A small network was shown many inputs. Here are its activations along a few directions, one row for each input.
Each table varies a few parts of the input and shows all the possible inputs, shuffled.
Descriptions start from the smaller parts, as in this example, which fits no table here: ring(5) and (point or line(9) or (values(3) and line(4))).
Shared parts are said once, and a part with two or three values counts as separate values.

Table:
R1: [ -4  13  21  18 -21 -25 -33  -9  -7 -24 -18   4   8 -13  14 -21  -4  -4]
R2: [  0 -14  -4  26  38  31   5   5 -25 -23  -9   9   3  11 -19   9 -14 -14]
R3: [-10   6  -1   0 -24 -19 -31  -1   5   3 -22   7   7 -16   4  -4   6 -32]
R4: [ 14  -7 -13 -28  23  28  17  11 -12  23   3 -12   8   2 -39   9  -2  23]
R5: [ 18   3   0  41  -3   2  -6  -1 -16  -3 -11  -3  14  20  -7   2 -22  -2]
R6: [ 27  20  11  14  12  -8  29   4  -2   3   5  -4  16   8  -1  17 -15  14]
R7: [ 22 -23  -1 -31  13  17   7  -2  -3  23   1  -4   9 -16 -16  18   6  10]
R8: [ 10  -5 -11 -40   0   0  -1   9  10  29   0 -13  -6 -29   8 -16  15   3]
R9: [  7  22   6  51  -7 -17  -5  -1   7 -38 -23   1  -5  11   3  -1 -13   0]
R10: [ 10  48  17   3 -20  -6   9  11  11 -12   6   6 -16 -22  20 -10 -12  22]
R11: [  4  34  16 -20  -9 -17  -6   0  12 -23  15   4   1 -26  27  -6  -8   9]
R12: [ 10 -27 -19  -5  13  34  -9   8 -14   4  -6  -6  15  22 -42 -12  -1  -6]
R13: [  6  37  21  41 -31  -8 -16  -7   3 -19 -18   8  -3  -1   2 -16  -3  -7]
R14: [ -8 -20  -6   0   6   1 -25  13  23   4  -3  -5  13 -18   3 -22  30 -26]
R15: [-58 -48  -9 -28   8 -31  26 -23   3  28  58  27 -29  44  22  30  30  13]
R16: [ 20  43  -1   9 -13  -8  14   1  -2 -14  -9 -21 -21  -1  11   1 -20  30]
R17: [  1  15  11 -30 -12 -33   6   8  12  -2  -4  -2   6 -30  10   3  15 -16]
R18: [ 19   9  -3 -14  31  34  26   8 -10  15   4 -16  -7  15 -16  12 -23  11]
R19: [-84 -57 -20   6  -6 -12  -3 -37  -2  28  40  26 -31  48  13  20  25  -6]
R20: [ -4 -48 -13 -13   3  37  -4   5   5  -5  -9  -7  19  -8   2 -12   9 -21]
What do these inputs look like to the network?
Answer: values(2) and (point or ring(9))
Which other rows agree with R9 in the values(2) part? List them by row number.
Answer: R1, R2, R3, R5, R12, R13, R14, R19, R20

Table:
R21: [-19 -17 -20  -4  15  31  -8 -10  -9  10 -19   8  -6  18 -15  -5 -13 -28]
R22: [ -4  26  -9  17 -10 -14  12   3 -11  -1  24 -19 -14  24  11  26 -25  16]
R23: [ 19 -23   2 -45  23   0   2  12  -4  22   1  10  19 -29 -26   7  22  14]
R24: [-11  36   7 -23 -22 -12  24 -14  -5  20  26 -14 -10   6  11   5  -4  11]
R25: [-22  20  13  24   2 -27  12  11  18   1   2  -1   0  34  36  14  -7  26]
R26: [ 82  51  31  28  -6  19  -8  24  10 -38 -59 -28  39 -49  -6 -23 -18  -7]
R27: [ 19 -64 -13   2  27  18  -8  -7  -6   0 -10 -10  26  -4 -18   1  14 -23]
R28: [ 22   1   6   9  33  20  42  15  -5   0  -3 -28  18  15   4  31 -17  19]
R29: [ 28   8  11 -21  27  17  45   5 -11  -1  14 -16  21  -4   0  17  14  14]
R30: [-37 -12   3  32  -1   4 -19   8  -7 -12   7   5 -12  21  31 -22  10   6]
R31: [ -1 -12 -15  -1 -18 -15 -23  -2   5  28  28  15  -5  -5  -1  -5  12 -23]
R32: [ -4  -9 -16  30 -13   9 -17  -7 -20   2  15  -9 -29  27  -2  -6  -9  -1]
R33: [-29  13  21 -24 -13 -34  -3 -10  22  -3   9   3  -7  -6  13  22  36  24]
R34: [ 51  73  14  13 -28   5 -13  26   2 -44 -58 -11  10 -41 -16 -24 -29 -19]
R35: [  8  17  -7   7  19   1  42   7   1   3  -5 -13 -14  22  11  26 -27  -2]
R36: [ 17 -23   5  23  25  38  39  -2  -8 -19   7 -14   9   5  -3   1 -24  24]
R37: [-17   7  -4  23 -31  17  16 -13  -2  -4  17  -7 -22  25   6   2 -30  13]
R38: [ -5 -18  -4 -23  -3  13   5   1  -3  12   3  19  -6 -15 -15   2   8 -38]
R39: [ -2 -10   1 -21 -16 -41 -17 -19  -9  22  25  11 -18 -27  -9  10  11   2]
R40: [ 10 -39 -12  14  37  42  -9  -6 -12   5 -10  -7  23  11 -18   2   5 -13]
R41: [-32 -19  23  -8 -25 -10 -22  -5   8   4   6  28  10   2  18  -1  31 -16]
R42: [-14 -40 -27 -13   6   3  -9  -8  -7  -2 -16   6  -5  -4 -28  -5  -5 -29]
R43: [  6  15  -6 -51  14 -12  15   8  18   7  11  10 -16  -9 -10  13   9   4]
R44: [-19  25  22   6  -7 -28  24 -12   9   2  18  -6  -2   5  32   4  29  17]
R45: [-28 -12  14 -16  -8 -45 -19  -7  -5   1  10  20  -2 -24  16  12  39  10]
R46: [-43 -20  -2  22   6   0 -41 -11   2  -6   3  24   9  20  24 -19   9  -6]
R47: [ -7 -12 -16   5   8  27   7   7 -23  -5 -14  -2 -25  26 -17  -5 -14 -10]
R48: [ 12 -32   6   2  21  52   9   7 -20  -1 -14 -10   9  23 -11  -4  -8   3]
R49: [  3  -4 -12 -42  12 -25   3   8   3  29   0  17 -15 -25 -24  -1  12  -1]
R50: [ 14  15  -5 -30  -5 -32  -9 -14  23  18  35   7 -16  -3  11  13   9  15]
R51: [ 24  -4  11 -44  29   1  15  12  18  11  12  -8  11 -15 -24  13  19  26]
R52: [  7 -31   0 -22  17  24   2  19   1  22   0   8  27 -21 -29  -1  14 -10]
R53: [ 16  83  36  34 -46 -16 -36  27  27 -33 -62 -13  23 -38  22 -41 -10   1]
R54: [-32 -43  -8  18 -11 -22 -35 -11   2 -17  -5  11   7  10  12   1  30 -18]
R55: [-22   0   1  46  -8  -7  11  -6  20 -15   8  10  -9  28  28  -9  -3  30]
R56: [  4  28  -7 -27  23 -10  42   3  -3   8  17   3  -8 -10   7  -6 -10   5]
R57: [ 43  79  24  31 -57 -10 -36   9   4 -30 -40 -24   6 -37  -9 -30 -30  -9]
R58: [ -1  -1 -13   9   1  21  36  -4  -6 -17  -8   8 -19  25 -11   4 -35  14]
R59: [-15 -16 -27  19  -7  11 -34 -29 -13  10   6   9  -4  23  -2   1 -10 -16]
R60: [-19 -36 -28   1 -10 -12 -37 -14  -4   5  21   5  -1  -5   3 -19  -7 -26]
Changing only one part turns R47 into R48. The same change can be made to R21. Which row results?
Answer: R40
Changing only one part turns R36 into R55. The same change can be made to R29. Which row results?
Answer: R44
What do these inputs look like to the network?
Answer: line(4) and (point or ring(9))
Which other rows agree with R22 in the line(4) part? List them by row number.
Answer: R24, R31, R32, R37, R39, R50, R57, R59, R60
Which other rows does R35 become when the line(4) part takes its other values? List them by row number.
Answer: R22, R25, R28

Table:
R61: [  4 -17   1 -13  21  20  33   1  -3   3   7  -8   0  15  -9   9  -3  -4]
R62: [ 12  -5  -1 -42  16  16  21  -6  -1   8  10  -8  -6  -2 -19  18   4   8]
R63: [ -7 -42 -21   6  23  21   0  -2  -3 -10 -23  10   0   2 -14  -6  -8 -33]
R64: [ 61  48  11  16   5  25   4  25 -12 -36 -34 -15  26 -37 -16 -18 -38   0]
R65: [ 16 -29  10 -42  22   6  16  -1  11  15  -4  -9  16 -20 -17  17  15   6]
R66: [ 40  76  19  35 -31 -20 -15  24   5 -23 -28 -10  11 -29  12 -30 -22   4]
R67: [-23  12   8   4 -14 -26   6  -7  -4   0  15   4  -2  10  15  20   7  12]
R68: [-27  -7 -14  19 -18 -12 -33  -9   5   4  -1  14 -16   9  13 -19  12 -22]
R69: [-24   9  -6  22 -12  -9 -12 -10  -3   4  21   4 -17  21  23  -5   8   5]
R70: [ -6 -26  -5   0  19  32   7  -4 -20  -9   5  -4  11  15  -9  16 -14   3]
R71: [-23  -6 -12  29 -21 -14 -25  -5   7  11   4   6 -18  22  11 -16   9   3]
R72: [ -7 -39 -12  11  16  26   3  -6  -8 -11   0   2   9   9 -16  -5 -16 -10]
R73: [-11  22   6 -20 -10 -30   4   5  11  20  21  13 -17   1  13   5  18  20]
R74: [ -6   5  15 -26 -16 -36  -8  -7  15  23   8   2   2 -17  14  16  27   8]
What do these inputs look like to the network?
Answer: values(2) and (point or line(6))
Changing only the values(2) part turns R74 into R65. The same change can be made to R67. Which row results?
Answer: R61
Which other rows does R66 become when the values(2) part takes its other values? List them by row number.
Answer: R64
